A small network was shown many inputs. Here are its activations along a few directions, one row for each input.
Each table varies a few parts of the input and shows all the possible inputs, shuffled.
A made-up example of a description, with smaller parts first: one of 6 places along a line, together with either a single point or one of 9 places along a line or (one of 3 separate values, together with one of 5 places around a ring).
Shared parts are said once, and a part with two or three values counts as separate values.
In the rows, zero is written as 128.

Rows:
r1: [153 168 155 122 129 111 119 113 146 144 119 149 163 172 124 160 150 126]
r2: [184 186 135 116 157 134 144 131 138 144 118  93 122 169 108 162 118 137]
r3: [116 120  77 107  53  83 100 138  70 141  71 158 176  76 133  41 124 195]
r4: [116 105  30 180  91  57 137 117 151 174 103 151 178  58 214  84 188 124]
r5: [ 95  76 114 137  62  62 104 141  80 105 113 190 195  94 141  30 134 138]
r6: [114 114  89 129  47  51  99 134  79 133  86 185 206  95 134  49 136 168]
r7: [114 117 153  93 162 158 129 128 118 119 144 116  93 127  98 143 104 121]
r8: [129 121 171 154 162 152 146 127 136  98 176 117  97 162 113 165 101  89]
r9: [160 146 180 150 157 123 144 132 148 109 167 127 140 182 119 153 127  79]
r10: [109 110 168 160 143 160 134 124 137 103 155 129 100 159 129 163 120  96]
r11: [139 135 178 162 133 133 132 129 151 122 142 139 141 174 133 158 143  89]
r12: [127 145 130  97 142 181 114 124 129 138 106 107  88 131 111 164 124 155]
r13: [158 178 139  84 145 123 125 125 130 148 114 112 139 154  96 140 124 147]
r14: [131 129 154 102 160 166 142 133 130  99 162 104  82 141  93 146  96 121]
r15: [124 118 174 125 155 143 143 128 133  91 185 129 107 153  98 146  99  99]
r16: [ 68  41  51 188 110 101 141 122 140 136 143 145 128  37 218  75 157 105]
r17: [ 97  78   5 151 108 123 133 126 131 166  87 106 108  20 202  84 163 149]
r18: [101 106 175 132 148 157 124 116 133 104 162 148 110 148 128 151 122 106]
r19: [135 131 180 121 149 106 128 126 137 125 156 149 158 161 106 136 130  90]
r20: [161 172 149 150 124 113 129 121 150 143 112 129 153 182 124 172 147 117]
r21: [ 72  54  35 171 108 130 139 126 140 145 118 118 102  24 213  78 152 129]
r22: [159 177 133 136 128 147 131 125 145 153  93 102 120 165 121 168 131 146]
r23: [154 140 179 131 148 111 142 130 147 112 169 138 147 172 101 142 120  89]
r24: [180 187 159 140 141 113 137 129 152 131 141 116 152 187 112 170 131 115]
r25: [118 111  17 158  97  92 139 121 143 182  86 123 149  39 213  76 175 151]
r26: [152 158 129  85 153 164 132 136 128 117 133  88  86 141  82 153 105 147]
r27: [175 183 157 114 135  99 136 126 149 126 146 127 161 181  94 153 128 121]
r28: [154 177 160 109 131 100 119 122 143 141 133 137 169 169 100 151 135 124]
r29: [135 148 124 126 137 183 124 133 133 136  99  89  79 142 112 176 122 146]
r30: [117 118 146 138 149 180 136 129 132 116 127 105  76 144 123 166 115 117]
r31: [109 116 157 106 152 182 123 123 128 117 138 125  86 130 125 153 119 130]
r32: [154 171 136 102 138 140 123 116 138 153 100 122 131 156 120 153 136 152]
r33: [132 151 135  78 148 166 116 134 119 138 120 100  98 124  88 154 112 153]
r34: [ 95  89  67  94  67 110  94 142  57 117  74 140 135  59 123  42 118 191]
r35: [ 93  67  59 199  98  75 140 124 156 158 128 155 165  54 220  76 178  98]
r36: [128 130 182 143 135 130 122 119 150 126 146 156 148 165 130 150 141  98]
r37: [103 109 173 124 152 138 128 122 126 108 168 137 115 144 101 144 105 100]
r38: [ 65  54 109 139  65  91 104 137  70  88 124 177 153  76 136  38 110 149]
r39: [179 185 135  89 149 123 141 128 137 133 127 102 130 166  91 142 117 144]
r40: [138 132 152 122 171 175 146 135 129 102 156  94  76 149 111 160 102 111]
r41: [157 162 132 108 159 180 134 141 129 128 128  81  81 142 101 173 108 144]
r42: [ 76  60  93 107  74 112 104 144  59 105 102 158 133  53 135  37 108 171]
Question: The inputs of r40 and r8 match in every part but one. If r31 is changed in the same way as r40 into r8, which row does it become?
Answer: r18
Question: Describe the family of inputs behind these rows.
Answer: one of 6 places around a ring, together with either one of 2 separate values or one of 5 places around a ring
Question: Which other rows agree with r1 in the place on the ring of 6? List them by row number.
Answer: r4, r6, r20, r24, r27, r28
Question: Change only the place on the ring of 5 in r19. List by row number the other rows that result.
Answer: r9, r11, r23, r36
Question: Change only the choice among 2 separate values in r17. List by row number the other rows that result.
Answer: r34

Rows:
r43: [164 190 210  89 189 192 135 129 142 105 160  85  78 210  59 211  92 116]
r44: [ 97  79  95 143 135 159 131 128 125 115 131 114  85  87 150 115 116 128]
r45: [114 114 102 123 125 144 133 125 123 134 117 113 107 102 137 121 118 143]
r46: [138 136 125 137 119 112 135 134 138 134 124 138 148 132 148 123 148 119]
r47: [121 119 113 152 128 120 141 121 144 140 129 127 131 116 157 128 141 112]
r48: [119 121 106 121 123 137 121 132 114 136 119 118 119 104 126 122 117 147]
r49: [104  84 107 172 138 135 140 123 143 123 145 126 110 102 171 121 141  95]
r50: [138 138 127 134 117  98 128 126 138 135 121 139 158 138 134 119 143 127]
r51: [131 132 113 107 116 138 127 137 114 129 112 124 124 118 128 114 128 149]
r52: [130 134 122 101 111 114 113 134  96 120 108 138 143 126 109 111 123 151]
r53: [ 99  96 100 123 131 152 126 126 126 127 128 116  95  86 140 122 124 135]
r54: [126 126 118 151 126 111 129 129 136 142 131 132 145 117 146 131 139 116]
r55: [134 139 146 131  91  82 114 132 117 123 124 161 185 143 119 105 136 127]
r56: [139 143 132 132 109  91 124 121 127 130 130 157 169 137 132 115 137 131]
r57: [130 134 138 101 101 103 104 129  94 127 111 154 155 129  97  93 120 160]
r58: [110 101 112 168 141 124 139 126 147 140 133 130 115 105 162 121 145 109]
r59: [176 184 221 116 190 169 145 124 167 113 173 106 104 225  75 223 115  83]
r60: [132 134 116 104 114 124 120 129 112 131 109 125 133 125 114 110 123 156]
Question: Describe the family of inputs behind these rows.
Answer: one of 2 separate values, together with either a single point or one of 8 places along a line
Question: Change only the place on the line of 8 in r48. List by row number the other rows that result.
Answer: r44, r45, r51, r52, r53, r57, r60

Rows:
r61: [ 92  74  73 147  89 104 124 132 103 128 110 148 139  62 171  59 137 142]
r62: [103 104 162 146 156 156 138 121 147 106 169 127  96 142 131 152 118  91]
r63: [148 151 156  90 154 168 133 135 116 109 134  99  89 158  81 154  94 142]
r64: [110 112  60 125  58  58 107 131 103 156  81 167 195  66 163  53 157 170]
r65: [140 145 185 118 118 101 116 128 119 107 142 162 171 178  91 119 119 117]
r66: [127 133 151  96 176 197 136 127 130 115 147  89  57 143  96 172  97 131]
r67: [138 147 152 140 173 186 137 120 166 132 136  90  79 162 127 197 131 106]
r68: [175 182 165 110 135 100 129 128 143 138 137 138 172 177 102 146 135 120]
r69: [131 134 181 123 126 113 122 129 125 108 150 156 153 167 102 131 117 113]
r70: [135 143 153  94 163 181 129 133 121 112 140  90  75 150  83 170  99 133]
r71: [ 88  75  38 162  87 101 129 131 121 151 100 132 132  38 187  72 151 144]
r72: [173 195 180 102 130 127 117 128 138 137 120 131 157 193  90 166 131 136]
r73: [ 99 102  52 144  67  70 116 126 105 155  86 155 172  61 171  63 149 164]
r74: [171 187 167 117 142 137 124 126 141 129 128 120 137 188 100 171 128 130]
r75: [ 76  51  65 156 111 133 129 124 115 132 119 139 106  45 187  77 139 130]
r76: [160 153 151 134 160 128 147 127 153 131 152 118 127 160 124 168 134 103]
r77: [ 78  64  34 165  98 117 127 119 129 152  97 129 117  34 197  82 157 139]
r78: [149 170 169  81 140 150 120 132 107 117 129 113 114 168  67 153  93 153]
r79: [160 179 177  68 133 138 111 135 104 117 119 123 134 177  56 140  99 157]
r80: [100  83  40 152  81  89 128 128 113 147  91 141 146  51 183  63 151 152]
r81: [ 83  61  66 155  98 116 122 131 106 130 112 139 125  52 175  74 141 133]
r82: [125 122 168 136 139 130 136 127 132  99 160 139 125 161 114 131 114 101]
r83: [114 109 161 145 150 145 138 126 137 102 162 132 107 150 123 145 118  90]
r84: [104  91  76 137  80  84 112 133  93 129 104 161 167  72 161  55 140 152]
r85: [105  97  89 127  69  74 104 135  89 135  91 169 184  80 150  46 141 158]
r86: [150 145 142 142 168 143 147 125 160 132 154 102 110 154 127 172 133  95]
r87: [148 158 156 137 162 169 140 131 157 131 139  94  94 165 117 186 124 111]
r88: [166 170 161 120 145 113 135 127 148 138 140 129 152 169 111 156 131 116]
r89: [159 165 166 126 155 155 134 127 148 129 134 111 112 175 112 189 130 118]
r90: [136 140 142 143 176 157 152 120 171 136 160  99  95 144 139 177 132  94]
Question: Describe the family of inputs behind these rows.
Answer: one of 5 places along a line, together with either one of 2 separate values or one of 4 places along a line
Question: The inputs of r82 and r65 match in every part but the place on the line of 5. If r76 is changed in the same way as r82 into r65, which row does it become?
Answer: r68
Question: Which other rows agree with r83 in the place on the line of 5? List them by row number.
Answer: r70, r71, r81, r86, r87
Question: Start at r66 and move only the place on the line of 5, one step at a time. The first step leads to r70. Which rows follow, in order?
Answer: r63, r78, r79

Rows:
r91: [119 110  87 158  93  59 127 121 131 144 125 166 187  95 171  83 157 123]
r92: [141 155 180  77 155 179 118 131 114 109 131 110  92 170  70 163  97 143]
r93: [162 176 183 140 147 119 134 118 162 127 151 135 152 201 112 178 137  99]
r94: [132 132 194 102 163 151 132 134 115  84 176 123 104 173  70 155  88 105]
r95: [125 127  71 107  83  93 110 136  91 144  85 138 158  79 134  73 132 178]
r96: [ 92  92  88 110  85 127 108 135  81 120  91 140 123  76 134  67 116 175]
r97: [142 137 204 140 167 144 139 126 155 105 179 134 126 188 109 173 123  74]
r98: [ 82  62  30 181 132 159 150 124 145 144 113  92  64  40 208 116 149 123]
r99: [ 77  65 107 140  89 107 118 134  89 103 127 157 134  81 139  65 113 136]
r100: [ 94  69 111 169 104  91 129 127 126 124 141 167 158  89 172  80 146 102]
r101: [127 130 128 145 203 214 161 118 182 138 158  62  32 130 145 212 123  97]
r102: [191 208 165 109 142 124 131 128 151 146 116 113 152 198  94 172 133 133]
r103: [139 140  75 132  85  72 118 129 125 168  83 146 186  94 159  82 161 155]
r104: [169 189 168  84 143 153 117 131 126 135 113 110 124 179  75 172 116 151]
Question: The inputs of r99 and r94 match in every part but one. If r91 is changed in the same way as r99 into r94, which row does it become?
Answer: r93
Question: Describe the family of inputs behind these rows.
Answer: one of 2 separate values, together with either a single point or one of 6 places around a ring
